array([[  34.428,  189.919,   31.251,  -45.771,  182.477, -164.780,
           1.582],
       [  84.456,   82.563,  223.104, -164.932,  189.631,   67.545,
          86.547]]) => 1.582

array([[ 0.07,  0.01, -0.05,  0.02, -0.16, -0.11],
       [-0.01, -0.07, -0.02,  0.04, -0.11, -0.15],
       [-0.07, -0.11, -0.11,  0.17, -0.17, -0.08]]) => -0.11

array([[-16.4,  17.6, -21.7,  -7.5,  15.8,  -8.2],
       [ -7.1,   1.3, -10.4,  -2.3,   4.3,  -3.0]]) => -8.2

array([ 140.0,   79.9,  157.6,  -82.0, -128.4,   66.9]) => 66.9

array([-0.133, -0.049,  0.116,  0.118,  0.171,  0.058]) => 0.058

array([ -9.4,  17.9,  -2.0,  -9.7, -10.3]) => -10.3

array([ 1.17,  1.78, -0.75,  0.06, -1.62, -2.01, -0.45]) => -0.45
---
[[2 6 2 6]
 [2 5 7 5]]	5

[[398 272 462  40 201 496]
 [590 172 312 762 240 566]
 [451 212 444 104 153 520]]	172

[[6 3 4 7 4 0]
 [5 2 3 9 4 3]]	2

[[614 347 637 152 444]
 [727 246 636   3 801]]	246

[[ 52 881 967 777 934  38 759]
 [433 484 501 592 662 475 605]]	484

[[-169 -694 -271  645 -384 -661]
 [ -41 -711   85  693   49 -190]]	-711

[[113 509 175 913 164 908]
 [ 96 490 151 957 137 971]]	490
---
494	951	451	677	218	787	623 gives 787
-20	29	-29	22	27	10	-19 gives 10
96	-767	522	-894	-188 gives -894
6063	2800	8113	9214	2559 gives 9214
25	98	21	96 gives 21
-23	14	-42	1	2	26	-50 gives 26
10	26	-44	-9	-36 gives -9
344	792	557	24	658 gives 24
---
[[166, 427, 78, -58],
 [-775, -805, 625, 391],
 [235, 96, -869, 560]] result: 625, -869

[39, 46, 9, 76] result: 76, 9

[54, 215, 161, 48, 50, 80, 38] result: 215, 38

[[4791, 8067, 3180, 7991],
 [9121, 3025, 2829, 8346],
 [6260, 7268, 5670, 7109]] result: 9121, 2829

[8067, 7038, 7381, 6085, 4180, 9128, 2453] result: 9128, 2453

[[199, 82, 209, 243, 73, 131, 95],
 [76, 219, 60, 218, 227, 190, 102]] result: 243, 60
---
[[-24  64 -93  12  60  -3   3]
 [ 27  -3 -64 -43 -51  -2  29]]	-24, 29

[-41  10 -29 -71   2]	-41, 2

[-34 -21  59 -67]	-34, -67

[-16   2 -61  84  48 -75  31]	-16, 31

[ 64 -64 -55  94 -17]	64, -17

[41 92 87 86 80]	41, 80

[-82 -28  61  24 -74]	-82, -74

[-71 -48 -69 -75]	-71, -75

[[-32  34  31   0  18  66]
 [  6  48  28  17  41  31]
 [ 17   4  -9 -13  22 -18]]	-32, -18

[-24  -2 -79 -40 -39  61]	-24, 61
---
[[-57  26 -34 -93]
 [-24  26 -32  34]]: 26

[[-18  90  26 -47 -19]
 [-40  68  24 -91 -21]]: 26

[[-53  10  22 -15]
 [-82   0  -6   0]]: 10

[[-26  87 -41  -8  59 -43]
 [ 17   5   9 -33  -9 -28]]: -8

[[-72   6   7  13  30  32]
 [-13  32 -15 -13  33  54]]: 13

[[ 49  11  10 -14 -60  15]
 [  3  36  -4  93 -17 -36]]: -14

[[ 61 -28  10  65   3  33  89]
 [ 24   1  -2  24  17  10  66]]: 3

[[-75  -8  65  66 -56  54 -45]
 [ -5 -72  30  39  57 -17 -55]]: -56

[[-17  36 -31   8  31 -10]
 [ -8  13 -88   8 -12   9]]: 8

[[-83  64  16  31]
 [ 79 -56  -2 -25]]: 64
---
[[-28 -27 -82 -63  31]
 [ 33  63 -50  61 -79]
 [-78 -13  45  29  22]] value 31, -78

[[ 36  27  13  31  21]
 [-57  -2  39 -27 -36]
 [ 26 -14 -76   8  37]] value 21, 26

[ 23 -68  16  63   8  61 -10] value -10, 23

[-74   5 -32  45 -10] value -10, -74

[ 85  30 -17 -38 -15 -24   8] value 8, 85

[[-12   7   7  -2 -27 -89  17]
 [ -9  43  51  25  -5  -2   4]] value 17, -9

[ 29  -8   7 -88  21  75] value 75, 29

[-32  21  71  -5] value -5, -32

[ -8 -65 -78   9 -33 -59] value -59, -8

[[ 85  89  47 -87 -93]
 [ 30 -38  22 -21 -21]] value -93, 30
---
[-22  93 -36  37] ==> -36
[-33  87  89   0] ==> 89
[ 10  -6  73 -54] ==> 73
[-31 -11  -9  86] ==> -9
[ 58 -91 -68 -50] ==> -68
[ 63  -3 -20 -81] ==> -20
[ 81  48 -88 -20] ==> -88
---
[-58 -74   1  22  12  79] result: 12

[[-68 -11 -14 -57 -12 -15]
 [ 76 -19  47  65 -18 -32]
 [  3  29   5  -4 -13 -50]] result: -13

[-34 -24  22 -69 -49 -34] result: -49

[ 27 -23 -78  42] result: -78

[-34  85   2  29] result: 2

[[ 17  27  39 -56  91  87 -35]
 [-12  35  45 -60  82  71 -48]] result: 71

[[-45 -27 -21  86  48  16   9]
 [ 56 -59 -56 -80 -10  13 -14]] result: 13

[  9  10 -74 -31] result: -74

[[ 62  79 -59  70 -86 -84  27]
 [-52 -13  70 -40 -90  74 -25]
 [ 36  87  18 -33 -10  33 -41]] result: 33
---
[[ 87  32 -89  16 -29 -28 -61]
 [ 36  40 -78 -19 -40 -49 -12]
 [-45  18  48  10  33 -15  82]] | 82

[[ 32 -22   7  -9  15]
 [ 81  14  16 -12  -1]
 [ 32  23 -10   5 -11]] | -11

[[ 25  40 -52  41  20]
 [ 23  32 -13 -93  25]
 [ 21  23 -28  62   9]] | 9

[[ -6  26 -16  65]
 [ 41  63   8  24]
 [-22 -68  61 -27]] | -27

[[ 42 -30  -1   1 -55 -16]
 [ 82 -66 -78  26 -47  12]
 [ 20 -19 -16  -6 -16 -22]] | -22

[[ 45  35  47 -41 -54]
 [-43 -27 -45  47  67]
 [-28  -8 -30  34  52]] | 52

[[ 77  65 -70 -76]
 [  7   4 -37   0]
 [-71 -62  72  65]] | 65

[[-23 -29 -74 -50  21]
 [-24 -21 -67 -38  25]
 [ 22  17  57  38 -17]] | -17
